A small network was shown many inputs. Here are its activations along a few directions, one row for each input.
Each table varies a few parts of the input and shows all the possible inputs, shuffled.
A made-up example of a description, with smaller parts first: one of 3 separate values, together with either a single point or one of 11 places along a line or (one of 6 places along a line, together with one of 8 places around a ring).
Shared parts are said once, and a part with two or three values counts as separate values.
In the rows, 128 means zero.

Other details of the inputs vary at random and push rows far along three fixed directions, the same in every table; ignore that.

A family of inputs:
r1: [111 129  76  89 121 149 124 112  79 155 144 155]
r2: [ 89 111 132 147 105 106 136 106 113 137 155 104]
r3: [143 112 200 171 157 124 166 132 179  93 117  96]
r4: [154 127 185 193 130  94 156 124 160 104 136 106]
r5: [145 165 100  93 158 129 133 125  87 131 136  90]
r6: [132 153  81 106  98 119 100 112  98 140 143 149]
r7: [125 146 143 125 147 132 138 134 120 106 140 106]
r8: [139 124 171 156 122 102 151  94 127 112 146  97]
r9: [134  76 138 142 132 151 118 161 192 125  76 181]
r10: [126 119 115 104 150 144  96 179 166 136  85 163]
r11: [146 148 107 123 121 130 110 135 139 137 135 145]
r12: [119 117 120 109 134 128 122 130 132 143 110 143]
r13: [135 142 131 146 102  91 148  71  95 128 165 110]
r14: [120 114 101 101  45 138  96  97 114 156 114 170]
r15: [123 100 123 133 126 138 135 131 127 134 106 152]
r16: [120 119 114 120 139 147 125 147 125 131 137 155]
r17: [102  83 146 132  31 139 107  85 157 133 116 188]
r18: [156 131 108 123 124 143  99 172 184 127  93 165]
r19: [141 125 176 157 122 114 154  99 139 120 153 100]
r20: [137 106 193 170 171 108 167 140 166 117 106  99]
r21: [135 139 130 119 156 148 112 163 140 118  93 126]
r22: [117 156 112 100 131 136 136  93  74 137 157 105]
r23: [108 100 115 120  93 136 138 107 115 135 138 163]
r24: [117 100 108 146 153 144 120 166 151 125 105 126]
r25: [128 133 141 141 181 122 162 146 110 103 152 103]
r26: [126  99 185 181 155 110 163 134 150  94 143 120]
r27: [117 118 110 103  86 152 104 116 124 143  96 160]
r28: [119 126 106  99 135 141 102 164 134 147  94 157]
r29: [131 146  90  79 179 143 123 161 119 146 101 123]
r30: [110 153  67  94 147 151  97 143  92 137 117  99]
r31: [134 151 144 133 137 106 135 112  98 111 159  93]
r32: [135 157 110  97 206 133 142 149 105 143 125  94]
r33: [119 123 180 161  75 104 146  79 122 117 187 117]
r34: [139 151 141 126 188 133 129 156 129 102 116  97]
r35: [131 101 121 140  32 122 109  91 150 151 114 184]
r36: [122 150 140 127 102 105 144  91  83 116 183  99]
r37: [ 99 116 118 106  48 153  95 104 130 141 141 183]
r38: [127 164 104 103 120 118 120 111  63 133 151 104]
r39: [172 139 121 134 167 141 121 162 181 135  93 132]
r40: [154 180  79  99 165 118 137 120  79 137 142  93]
r41: [140 118 125 134 183 148 125 188 149 118  87 141]
r42: [ 97 100 197 170  82  97 161  84 137 123 185 132]
r43: [116 160  81 109 130 120 114 113  67 137 155  75]
r44: [123  92 155 133 117 141 113 172 206 126  92 175]
r45: [148 140 120 164 164 113 128 150 152 120 119  83]
Each input here is: one of 5 places along a line, together with either a single point or (one of 2 separate values, together with one of 4 places along a line).
Q: Changing only the place on the line of 5 turns r27 into r14. The same change can be made to r22. Which row results?
A: r19
Q: Changing only the place on the line of 5 turns r9 into r17. The same change can be made to r26. Which row results?
A: r34
Q: Change only the place on the line of 4 in r36. List by row number the other rows that result.
A: r31, r33, r38
Q: Change only the choice among 2 separate values in r10. List by row number the other rows that result.
A: r12
Q: List by row number the other rows that have the place on the line of 5 in common with r4.
A: r6, r11, r13, r18, r35, r39, r40, r45

A family of inputs:
r46: [127 120 198 167  69  82 162  64 139 113 179 127]
r47: [151 134 104 129 132 137 123 134 136 137 117 150]
r48: [124 144 161 147 115 111 153  91  97 106 174  81]
r49: [117 109 133 117 129 137 127 139 134 118 117 159]
r50: [118 116 113 104  10 131  90  89 131 160 144 212]
r51: [124 103 188 185  74  95 170  53 131 119 161 116]
r52: [118 156 119 116 186 121 159 127  73 131 170  94]
r53: [137 127  97 132 143 127 111 151 130 140 119 134]
r54: [133 144  51  79 104 143 102 116  99 152 117 165]
r55: [119 116 126 110 137 145 128 144 121 125 107 149]
r56: [141 146 115 118 137 147 105 151 136 120 129 131]
r57: [126 161 123 117 196 122 157 133  60 114 160  95]
r58: [150  97 141 160 150 132 124 175 192 124  77 129]
r59: [145 103 167 155 119 144 113 159 212 102  99 145]
r60: [174 125 134 141 181 142 137 174 181 120  71 123]
r61: [120  74 184 157 126 145 135 149 209 128  91 155]
r62: [100 143  52  80  94 141  80 134  98 148 126 151]
r63: [117 155 118 132 154 112 142 128  86 118 148  70]
r64: [132 114 149 155 158 141 109 175 196 116  75 117]
r65: [131 119  96 125 132 124 113 142 134 136 116 132]
r66: [133 133 195 159 104  91 160  71 125 119 164  99]
r67: [118 109 171 181 113  88 162  83 115 121 159  84]
r68: [111 130 124 106 145 138 131 119  90 129 126 127]
r69: [121 168  79  75 207 135 141 148  71 136 144  95]
r70: [101 126  70  67 109 156 108 132  92 163 122 163]
r71: [124 168 112 136 178 111 137 139  84 119 159  73]
r72: [158 132 150 134 178 156 111 179 185 110  80 106]
r73: [114 111 114  97   6 132  95  84 129 159 131 202]
Q: What is each input in this table made of?
A: one of 4 places along a line, together with either one of 2 separate values or one of 5 places around a ring
Q: Changing only the place on the line of 4 turns r54 into r60. The same change can be made to r46. Which row results?
A: r73
Q: Change only the choice among 2 separate values in r70. List by row number the other rows that result.
A: r55
